A small network was shown many inputs. Here are its activations along a few directions, one row for each input.
Each table varies a few parts of the input and shows all the possible inputs, shuffled.
A made-up example of a description, with smaller parts first: one of 6 places along a line, together with either a single point or one of 9 places along a line or (one of 3 separate values, together with one of 8 places around a ring).
Shared parts are said once, and a part with two or three values counts as separate values.

Table:
R1: [-35  17   3  21 -18 -33 -14  48  11  37 -34]
R2: [  2 -36 -18 -12  29 -51  14  35 -68 -32  14]
R3: [-28  17   4  42  60 -16  13  30 -24  -4  -1]
R4: [ 44  13  19   5  33  41 -40 -37  29  11 -17]
R5: [ 27   9  24 -16 -33  44  -8 -78  32 -15  52]
R6: [ 41 -26  10 -39  15 -59 -72  -6 -31  -5  25]
R7: [-12   0 -16   7 -27  28  19  17  39  23 -61]
R8: [-14 -35 -29 -35 -48 -66 -21  55 -31   1 -16]
R9: [ -3   0 -10  24  52  50  49   5   1 -13 -25]
R10: [ 20  27  29  20  44 -22 -71  -9   8  31  14]
R11: [-18   5  -5   1 -14  52  80 -41  -4 -31  40]
R12: [-22   9 -10 -18 -92  32  51 -19  38  -3   9]
The inputs of R8 and R1 match in every part but one. If R6 is changed in the same way as R8 into R1, which row does it become?
Answer: R10
What is each input in this table made of?
Answer: one of 3 separate values, together with one of 4 places along a line
Start at R11 and move only the place on the line of 4, one step at a time. The first step leads to R9. Which rows follow, in order?
Answer: R3, R2

Table:
R13: [-28  -6 -11   3 -23   4  45  10  -8 -14   6]
R14: [ 22  -1   8  -2  21  25  -2 -34   3 -18  21]
R15: [-5 20  6 21 19 18 17 -7  8 16 -4]
R16: [-12  -5 -14  -7 -22  13  32   5   9   7 -21]
R17: [ 18 -21   6 -12  28 -88 -75  40 -42  10  -3]
R18: [ -5 -17 -12   0  42 -79 -51  67 -48  12 -19]
R19: [-13  13   0  19  -6  24  14   8  28   2 -24]
R20: [  2   2   1  15  34  28  25  -7  -7 -15  -2]
R21: [ -5  -3  -4 -17 -37   2  17 -14  -2 -19  27]
R22: [ 11  -7  -4 -24 -39  12   6 -18  13   6   2]
R23: [ 10  16  18   0   6  16 -12 -32  17  13  18]
R24: [  3   9   7   4 -22  24 -17 -18  30   1  -2]
What is each input in this table made of?
Answer: one of 2 separate values, together with either a single point or one of 5 places along a line
The inputs of R18 and R17 match in every part but the choice among 2 separate values. If R20 is changed in the same way as R18 into R17, which row does it become?
Answer: R14
Change only the place on the line of 5 in R23. List by row number the other rows that result.
Answer: R14, R21, R22, R24
